B =
[[153 126 130 126 123 130 134 124]
 [137 130 123 124 130 128 128 131]
 [119 127 130 131 128 127 125 126]
 [124 120 123 132 126 124 119 111]
 [138 127 128 127 126 129 130 126]
 [123 129 126 123 129 127 123 128]
 [123 125 127 130 127 126 124 122]
 [111 130 126 126 131 126 119 130]
 [124 125 130 131 125 127 125 121]
 [135 129 138 128 125 132 135 132]]
The 1st entry, reading row by row: 153
What is the third entry on the main diagonal?
Answer: 130
The smallest entry in the last column -> 111
The smallest entry in the first row is 123
What is the entry in the top-right corner?
Answer: 124
The last entry, reading row by row: 132
What is the second entry on the diagonal from the top-right corner?
Answer: 128
The fourth entry in reading order is 126
What is the entry in the bottom-left corner?
Answer: 135
What is the second entry on the main diagonal?
Answer: 130
What is the entry just right of the largest entry?
Answer: 126
What is the 3rd entry on the diagonal from the top-right corner?
Answer: 127
The third entry, reading row by row: 130
The 2nd-last entry, reading row by row: 135
The 5th-last entry, reading row by row -> 128

[[145 146 124 126 145 121 108 122 147 145 126 149 123 123 124 126]
 [119 119 129 126 120 131 141 130 118 119 127 117 130 129 130 126]
 [139 136 130 133 135 130 114 130 136 135 132 138 130 131 130 134]
 [130 120 138 146 121 134 121 135 121 121 142 123 136 135 137 148]
 [142 123 142 149 124 137 112 138 124 124 146 127 139 138 142 151]
 [133 130 136 129 130 143 129 140 130 130 131 128 140 141 136 130]
 [116 133 110 109 133 111 141 111 132 132 109 131 111 111 110 109]
 [125 115 140 140 117 140 134 139 115 116 139 116 139 139 139 141]
 [134 144 123 116 142 129 127 128 144 143 118 141 127 128 124 116]
 [123 115 139 136 117 143 135 140 115 116 136 115 139 140 139 136]
 [137 126 138 137 126 137 117 137 126 126 137 127 137 137 138 137]]
What is the 1st entry on the main diagonal? 145
The largest entry in the last column -> 151
The last entry, reading row by row -> 137
The third entry on the main diagonal: 130
What is the entry directly below the smallest entry? 141
What is the second entry in reading order? 146
The entry directly below the largest entry is 130
What is the second entry on the main diagonal? 119
The second entry on the diagonal from the top-right corner is 130
What is the bottom entry of the column that holds the smallest entry? 117
What is the smallest entry in the first row? 108
The top-right entry: 126
What is the entry directly below 122? 130
What is the 5th entry from the end, reading row by row? 127
The 4th-last entry, reading row by row: 137
The bottom-left entry -> 137
What is the third entry from the end, reading row by row? 137
The first entry of the largest entry's row -> 142
The smallest entry in the first column is 116
The entry just left of the smallest entry: 121
The third entry on the diagonal from the top-right corner is 131
What is the entry just right of the smallest entry? 122
The entry directly above 112 is 121
The 2nd entry from the end, reading row by row -> 138

X = 134	129	156	119	125	132	109	123
Find the 3rd largest entry.
132
Find the entry just right of 119.
125
The second entry from the right: 109

Questions about the table below. Indices start at 0.
1) The entry at row 2, column 0?
2) The top entry of the column that holds the smallest entry?
3) The entry in row 0 and column 0?
4) The bottom-right entry?
5) The entry directly above the smallest entry?
6) The entry just right of 141?
7) The entry in the top-right corner?
8) The entry in the bottom-left corner?
[[126 133 130 134 127 127 126]
 [127 132 133 133 133 121 140]
 [120 126 137 127 135 132 135]
 [133 132 114 142 136 135 133]
 [148 140 111 146 112 132 138]
 [128 124 131 124 129 123 130]
 [128 128 122 122 115 120 131]
 [127 129 123 135 122 133 127]
 [114 119 139 121 132 110 137]
 [130 131 128 152 137 145 122]
 [126 129 134 129 141 132 126]
 [129 139 123 133 113 123 135]
 [126 126 131 125 122 116 134]
 [127 130 130 126 119 125 128]
 [123 130 127 128 133 149 129]
 [138 127 123 136 131 136 125]]
1) 120
2) 127
3) 126
4) 125
5) 133
6) 132
7) 126
8) 138

[[137 103 117 127 127 127 130 107 107 126 134 144 110]
 [142 101 118 126 120 125 134 104 103 127 133 146 109]
 [129 126 128 126 128 126 129 129 125 128 128 129 127]
 [134 133 127 135 115 129 139 125 136 130 125 125 127]
 [143 100 118 122 123 127 130 103 105 129 132 147 109]
 [143 100 118 121 124 128 129 103 106 129 132 147 109]
 [136 105 119 125 129 126 130 112 108 126 133 142 112]
 [125 124 124 130 133 127 129 129 126 126 130 128 123]
 [141 100 118 123 125 126 130 105 103 127 133 147 109]
 [135 104 116 127 131 130 127 107 115 128 133 141 109]
 [136 131 129 129 117 129 137 126 136 133 123 125 127]
 [137 132 129 130 116 129 138 126 136 133 123 124 127]
 [135 103 117 126 130 127 129 109 108 126 134 143 110]
 [143 100 118 123 123 127 131 103 106 129 132 146 108]
 [136 104 119 124 129 126 128 110 107 126 133 143 112]
 [129 136 128 134 122 130 134 129 139 130 126 122 130]]
Find the bottom-left entry.
129
The bottom-right entry: 130
The entry in the top-right corner is 110
Find the smallest entry in the last column.
108
The fourth entry, reading row by row is 127
The 4th entry from the end, reading row by row is 130
Find the 1st entry on the main diagonal.
137
Find the third entry on the main diagonal.
128
The smallest entry in the first column is 125
Find the 3rd entry in reading order.
117
The 2nd entry from the end, reading row by row is 122
Find the second entry, reading row by row.
103
The third entry from the end, reading row by row: 126
Find the largest entry in the last row.
139
Find the 2nd entry on the diagonal from the top-right corner.
146

Questions about the grid below. Indices start at 0.
1) Give the entry at row 0, column 2.
2) Give the bottom-left entry.
3) Give the entry in row 2 and column 0.
4) Give the entry at row 1, column 0.
5) Give the entry in the top-left corner.
6) Give the top-right entry.
7) Give the entry just right of the largest entry.
8) Give the maximum.
array([[140, 121, 128, 121],
       [140, 121, 128, 121],
       [127, 123, 137, 146],
       [117, 137, 121, 124],
       [127, 124, 135, 142],
       [138, 118, 125, 126],
       [130, 130, 153, 119],
       [117, 137, 121, 124]])
1) 128
2) 117
3) 127
4) 140
5) 140
6) 121
7) 119
8) 153

W = [155 102 103 111]
Which number is the third smallest entry? 111
The 3rd entry from the left: 103
Which number is the first entry from the left? 155

Questions about the table below.
1) Read off the entry directly below the largest entry.
2) Read off the third entry on the main diagonal.
3) Read off the top entry of the column that holds the smallest entry.
4) Read off the 2nd entry on the diagonal from the top-right corner.
5) Read off the second entry on the main diagonal.
6) Read off the last entry, reading row by row.
7) Read off the second-last entry, reading row by row.
8) Read off the entry in the bottom-left corner.
138,145,143,110,140,112,152,129,141
136,128,146,120,133,130,110,130,120
100,123,133,118,139,138,122,112,121
1) 110
2) 133
3) 138
4) 130
5) 128
6) 121
7) 112
8) 100
